Read these off the array that follows. Counting starts at 0.
1) What is the top-left entry?
2) What is the entry in the bottom-left corner?
3) What is the entry at row 2, column 0?
4) What is the entry directly above 135?
5) What is the entry directly above 122?
6) What is the top-right entry?
7) What is the entry at row 2, column 1?
8) What is the entry in the bottom-right corner?
[[130 140 141 120 120 140 124 136 125 121 144 141]
 [138 148 156 126 121 137 127 140 125 122 148 125]
 [117 123 150 126 120 132 126 110 129 130 121 118]
 [125 157 142 125 142 132 126 129 123 128 137 135]
 [146 113 133 123 146 136 129 126 131 128 157 124]
 [132 149 138 134 114 123 124 133 134 123 130 133]]
1) 130
2) 132
3) 117
4) 118
5) 121
6) 141
7) 123
8) 133

[[128 128 128 128 148 127 125]
 [125 129 129 128 146 126 125]
 [129 126 128 128 126 129 130]
 [129 126 127 128 149 129 128]
 [126 131 128 128 114 126 129]
 [133 123 128 129 114 131 122]
 [128 127 128 128 112 129 129]
 [126 129 129 128 132 126 126]
 [127 127 129 128 138 128 127]
 [128 125 129 128 117 128 126]
 [126 129 129 128 121 126 125]
 [130 125 129 128 147 129 125]]
Rows and columns are numbered from 0.
The entry at row 1, column 0 -> 125
The entry at row 0, column 2 is 128
The entry in row 0 and column 0 -> 128
The entry just left of the smallest entry?
Answer: 128
The entry in the bottom-right corner is 125
The entry in the top-right corner: 125
The entry in the bottom-left corner -> 130
The entry at row 2, column 0?
Answer: 129
The entry in row 0 and column 1?
Answer: 128
The entry just left of the largest entry -> 128
The smallest entry?
Answer: 112
The entry at row 1, column 2 -> 129
The entry at row 1, column 1?
Answer: 129
The entry directly above the smallest entry -> 114
The entry just right of 149 -> 129
The entry directly above 146?
Answer: 148
The entry directly below 123?
Answer: 127
The entry directly below the largest entry?
Answer: 114
The entry directly above 117 is 138
The entry directly below the smallest entry: 132
The entry directly below 138 is 117

[[129 130 128 126 129 145]
 [129 137 124 125 129 110]
 [130 126 133 129 128 141]
 [129 128 131 126 127 152]
 [126 131 121 130 128 151]
 [127 127 124 129 126 119]]
The fourth-last entry, reading row by row is 124
Find the last entry, reading row by row.
119
Find the first entry in reading order.
129
Find the maximum.
152
The top-right entry is 145
Find the third entry on the main diagonal.
133
The entry just left of the largest entry: 127
Find the entry directly below the smallest entry.
141
Find the largest entry in the first column.
130
The first entry of the smallest entry's row: 129
The last entry of the smallest entry's row is 110
The entry just right of 137 is 124

[[146, 122, 123, 119, 112, 147],
 [116, 143, 142, 147, 146, 121],
 [118, 140, 135, 146, 150, 118],
 [121, 139, 134, 146, 148, 121],
 [142, 123, 124, 116, 112, 142],
 [118, 140, 135, 147, 149, 119],
 [120, 139, 136, 145, 148, 121],
 [121, 137, 134, 145, 148, 122],
 [114, 134, 146, 136, 140, 121],
 [143, 119, 125, 114, 110, 144],
 [117, 141, 138, 145, 149, 118],
 [120, 139, 132, 146, 150, 119],
 [117, 140, 136, 145, 150, 116],
 [126, 136, 130, 146, 147, 125],
 [116, 141, 134, 145, 150, 114]]
Counting starts at 0.
The entry at row 1, column 1 -> 143
The entry in the top-right corner is 147
What is the entry at row 0, column 0? 146
The entry at row 1, column 0: 116
What is the bottom-right entry? 114
What is the entry at row 2, column 1? 140
What is the entry at row 0, column 2? 123
What is the entry in row 0 and column 1? 122
What is the entry in the bottom-left corner? 116
What is the entry at row 2, column 0? 118
The entry directly above the smallest entry: 140
What is the entry in row 2 and column 2? 135
What is the entry just left of the smallest entry? 114
What is the smallest entry? 110
The entry directly below 138: 132
The entry directly below the smallest entry: 149
The entry directly below 137 -> 134

B =
[[143 144 126 133 139 139 124 124 135 141 137 134 131]
 [112 115 142 114 112 112 147 143 120 124 117 113 144]
 [150 146 117 147 150 151 112 117 138 136 142 146 117]]
Counting starts at 0.
The entry in row 0 and column 0: 143
Give the top-right entry.
Answer: 131
The entry at row 2, column 0: 150
Give the entry at row 1, column 0.
Answer: 112
The entry just right of 135 is 141
Give the bottom-right entry.
Answer: 117
Give the entry in row 0 and column 1.
Answer: 144
The centre entry -> 147
The entry at row 0, column 2 is 126
The entry directly above 120 -> 135
Give the top entry of the column that holds the largest entry.
Answer: 139
Give the entry directly above the largest entry.
Answer: 112
Give the entry directly below 126.
Answer: 142

A =
[[127 103 129 123]
 [128 111 125 125]
 [126 104 128 121]
 [126 109 123 125]
 [124 105 125 125]
 [126 106 125 125]]
Rows and columns are numbered from 0.
Read off the bottom-right entry.
125
The bottom entry of the column that holds the smallest entry -> 106
The entry at row 2, column 2 -> 128
Read off the entry just right of 124.
105
The top-right entry: 123
Read off the entry in row 2 and column 1.
104
The entry at row 1, column 0 -> 128
Read off the entry in row 2 and column 0.
126
The entry just left of the smallest entry: 127
The entry at row 0, column 1 is 103
